Each row below holds a small network's activations on one input, seen along a few directions.
Each table varies a few parts of the input and shows all the possible inputs, shuffled.
A made-up example of a description, with smaller parts first: ring(5) and (point or line(11) or (values(3) and line(4))).
Shared parts are said once, and a part with two or three values counts as separate values.

Other details of the inputs vary at random and push rows far along two fixed directions, the same in every table; ignore that.
To show where, the next rows are all for the same input, with only those details redrawn:
|  17 |  -8 | -16 | -13 | -18 |   2 |   2 |  -7 |  18 | -14 |  -4 | -17 |
|   6 |  14 | -20 |  30 |  35 | -35 | -17 |  39 |  12 |   4 |   7 |   3 |
|  18 |  -8 | -17 | -14 | -18 |   2 |   2 |  -7 |  17 | -14 |  -4 | -17 |
|  21 | -15 | -38 |  -7 | -24 |  -6 |   1 |  34 |  44 | -11 | -17 | -17 |
|  -1 |  23 |  11 |  16 |  39 | -17 | -14 | -32 | -25 |  -3 |  28 |   1 |
|  16 |  -5 | -19 |  -6 | -11 |  -3 |  -1 |   3 |  19 | -11 |  -3 | -14 |
|  15 |  -8 |  -3 | -25 | -24 |  16 |   5 | -44 |   2 | -19 |   4 | -20 |
|  -2 |  24 |  12 |  17 |  40 | -17 | -15 | -31 | -25 |  -3 |  28 |   2 |

Table:
row 1: |  -8 | -20 | -13 |  -4 | -18 |  33 |  -2 |   2 |   5 | -12 | -26 |  13 |
row 2: | -14 |   9 |  -7 |  13 |  25 | -43 |  30 |  43 |  22 |  54 |  28 |  -8 |
row 3: | -16 |  -7 |  28 | -13 | -17 |  32 |   4 | -29 | -25 |  -4 | -11 |  14 |
row 4: | -12 | -30 |   2 | -39 | -36 |  55 |  21 | -48 | -13 |  -7 |  -6 |   2 |
row 5: |   0 |  20 |   6 |  22 |  26 | -36 |  -8 |  33 |   2 |  12 |  12 |   1 |
row 6: |   8 |  19 | -18 |  43 |  41 | -35 | -29 |  44 |  10 |  -2 |  -4 |  12 |
row 7: |  13 |  13 |  -2 |  10 |  19 | -15 | -14 | -12 |  -6 |  -9 |  10 |  -4 |
row 8: |  -5 |  -7 |  -1 | -18 | -28 | -30 |  50 |  52 |  43 |  52 |   8 | -25 |
row 9: | -34 |   8 |  31 |   9 |  29 |   7 |   4 |  -9 | -40 |  24 |  19 |  26 |
row 10: |  22 |  -5 |  10 | -26 | -39 |   4 |   9 | -14 |  10 | -12 |  -8 | -22 |
row 11: | -15 | -22 |   2 | -21 | -28 |  48 |  10 | -34 | -10 | -12 | -14 |   7 |
row 12: |   3 |  -1 |   1 |  -3 |  12 |   2 |  -1 | -13 | -14 |   0 |  10 |   3 |
row 13: |  14 | -10 | -15 |  -3 | -20 |  15 | -10 |  -3 |  12 | -22 | -24 |  -2 |
row 14: | -11 |  18 |  32 |   7 |  29 | -13 |  -1 | -14 | -36 |  15 |  25 |   9 |
row 15: |  -1 |  -6 | -38 |  32 |   5 |  -8 | -20 |  70 |  35 |  -6 | -35 |  16 |
row 16: |  -2 |  -7 |   7 |  -5 | -29 |  16 |  -1 |   8 |   8 | -10 | -27 |   3 |
row 17: |   1 |  27 |  34 |  17 |  26 | -18 | -16 | -20 | -30 |  -2 |  13 |   6 |
row 18: |  -3 | -23 | -17 | -18 | -15 |  23 |  11 |   4 |   6 |   1 |  -8 |   4 |
row 19: |  13 |  -6 | -10 |   5 | -24 |  -6 |  -6 |  48 |  27 |  -7 | -33 |   0 |
row 20: |   9 |   4 |   2 |  -8 |   0 |   3 |  -2 | -37 |  -7 | -13 |  13 | -12 |
row 21: | -28 |   1 |  23 |   5 |   6 |  14 |   2 |   1 | -23 |  11 |  -2 |  21 |
row 22: | -23 |   6 |  32 |  -6 |  17 |  10 |   8 | -28 | -39 |  17 |  22 |  14 |
What do these inputs look like to the network?
Answer: values(2) and (point or ring(10))
The inputs of row 2 and row 8 match in every part but the values(2) part. If row 6 is changed in the same way as row 2 into row 8, which row does it become?
Answer: row 17
Change only the values(2) part in row 4. List by row number the other rows that result.
Answer: row 9

Table:
row 23: |  10 | -11 |  15 | -34 | -43 |  20 |  18 | -35 |   2 |  -8 |  -4 | -20 |
row 24: |  17 |  16 |  -6 |  27 |  33 |  13 | -55 | -52 | -31 | -57 |  -7 |  14 |
row 25: | -23 |  12 |  16 |  25 |  29 |  -7 | -10 |  22 | -19 |  14 |   0 |  26 |
row 26: | -11 |  20 |  16 |  20 |  31 | -28 |   0 |  16 | -10 |  23 |  18 |   7 |
row 27: |  16 | -28 | -46 |  -2 | -38 |   1 |   0 |  83 |  57 |  -7 | -46 |  -3 |
row 28: |  -8 |  21 |  -1 |  44 |  41 | -40 | -19 |  65 |   5 |  17 |  -3 |  19 |
row 29: | -16 |  18 |  22 |  22 |  28 | -13 | -10 |   9 | -21 |  12 |   6 |  18 |
row 30: |  13 |  -9 |  13 | -35 | -42 |  14 |  22 | -37 |   5 |  -5 |   2 | -25 |
row 31: |  -5 | -24 |  -2 | -24 | -34 |  38 |   9 | -15 |   0 | -11 | -18 |   3 |
row 32: |  24 | -23 |   0 | -48 | -65 |  32 |  18 | -42 |  15 | -25 | -15 | -29 |
row 33: | -21 |  14 |  15 |  23 |  31 | -15 |  -3 |  20 | -15 |  21 |   9 |  18 |
row 34: |  -1 |  23 |  38 |   3 |  17 |  -1 | -12 | -53 | -40 |  -9 |  19 |   2 |
row 35: |  -7 |  16 | -18 |  43 |  48 | -39 | -18 |  68 |  10 |  18 |   3 |  19 |
row 36: |   3 |  23 |  22 |   1 |  25 | -23 |   4 | -40 | -21 |  10 |  38 | -14 |
row 37: |  14 | -31 | -27 | -23 | -50 |  25 |   7 |  26 |  35 | -16 | -36 |  -8 |
row 38: |  -6 |  21 |  33 |  -6 |  21 | -13 |  11 | -55 | -31 |  14 |  41 | -11 |
row 39: |   3 |  21 |  23 |   4 |  22 | -14 |  -5 | -36 | -25 |   0 |  25 |  -5 |
row 40: |   5 | -34 | -30 | -33 | -50 |  18 |  33 |  25 |  42 |  10 | -16 | -18 |
row 41: |   2 |  23 | -19 |  39 |  49 | -57 | -10 |  62 |  19 |  24 |  18 |   2 |
row 42: | -21 |  10 | -12 |  42 |  46 | -29 | -11 |  72 |   5 |  28 |   0 |  28 |
row 43: | -20 |   9 |  29 |  -3 |  19 |  11 |   7 | -45 | -38 |  12 |  24 |   9 |
row 44: |  31 | -16 | -23 | -10 | -29 |  47 | -39 | -52 |  -2 | -74 | -38 |  -1 |
row 45: | -18 |  11 | -21 |  36 |  53 | -38 |  -2 |  62 |  10 |  35 |  18 |  17 |
row 46: |  12 | -14 |  -2 | -28 | -33 |  15 |  14 | -20 |   9 |  -8 |  -4 | -17 |
row 47: |  -1 | -15 | -36 |   4 | -10 | -18 |  16 |  74 |  47 |  24 | -13 |  -4 |
row 48: | -20 |  14 |   8 |  18 |  35 | -24 |   8 |  17 |  -9 |  32 |  24 |   9 |
row 49: |  12 | -25 | -36 |  -6 | -43 |  -9 |  15 |  86 |  62 |   9 | -39 | -10 |
row 50: |  -4 | -17 | -30 |  13 | -14 |  -2 |  -2 |  80 |  37 |   7 | -36 |  13 |
row 51: |  10 |  14 |   9 |  21 |  26 |  37 | -61 | -80 | -51 | -70 | -14 |  24 |
row 52: |  15 |  15 | -12 |  24 |  36 |  10 | -48 | -53 | -27 | -50 |   2 |  10 |
row 53: | -17 |  11 | -18 |  41 |  50 | -36 | -10 |  70 |   9 |  28 |   6 |  22 |
row 54: | -17 |  11 |  25 |   3 |  20 |   1 |   4 | -30 | -30 |  13 |  21 |   8 |
row 55: | -25 |   7 |   7 |  25 |  32 |  -1 | -11 |  22 | -19 |  13 |   0 |  29 |
row 56: |  18 | -30 |  -6 | -52 | -64 |  38 |  25 | -42 |  16 | -17 | -11 | -27 |
row 57: |   5 | -36 |  -4 | -52 | -65 |  52 |  27 | -38 |  10 | -15 | -18 | -15 |
row 58: |  17 | -31 | -11 | -56 | -61 |  35 |  33 | -46 |  19 | -11 |  -2 | -33 |
row 59: |   6 | -30 | -42 |  -5 | -40 |   1 |  12 |  86 |  59 |   7 | -42 |  -2 |
row 60: |   5 | -31 |   7 | -55 | -72 |  43 |  35 | -39 |  12 |  -6 | -15 | -23 |
row 61: |  -6 |  14 |  21 |  -5 |  23 |  -4 |   7 | -51 | -30 |   9 |  37 |  -6 |
row 62: | -13 |  18 |  34 |  -6 |  20 |  -7 |  14 | -50 | -32 |  19 |  38 |  -6 |
row 63: |  -7 |  14 |  28 |   0 |  20 |   3 |  -4 | -45 | -36 |  -1 |  22 |   5 |
row 64: |   1 |  24 |  36 |   1 |  19 |  -9 |  -5 | -52 | -35 |  -2 |  27 |  -4 |
row 65: |   4 |  25 |  28 |   4 |  22 | -20 |  -3 | -38 | -25 |   3 |  28 |  -9 |
row 66: |  24 | -22 | -44 |  -1 | -40 |  -7 |  -3 |  82 |  61 | -12 | -46 | -10 |
The inputs of row 49 and row 29 match in every part but one. If row 42 is changed in the same way as row 49 into row 29, which row does it become?
Answer: row 55
The inputs of row 40 and row 43 match in every part but one. If row 47 is changed in the same way as row 40 into row 43, which row does it become?
Answer: row 54
What do these inputs look like to the network?
Answer: line(4) and (point or ring(10))
Start at row 51 and move only the line(4) part, one step at a time. The first step leads to row 44. Which rows follow, in order?
Answer: row 24, row 52
Start at row 36 and move only the line(4) part, one step at a time. The first step leads to row 65. Which rows follow, in order?
Answer: row 64, row 34
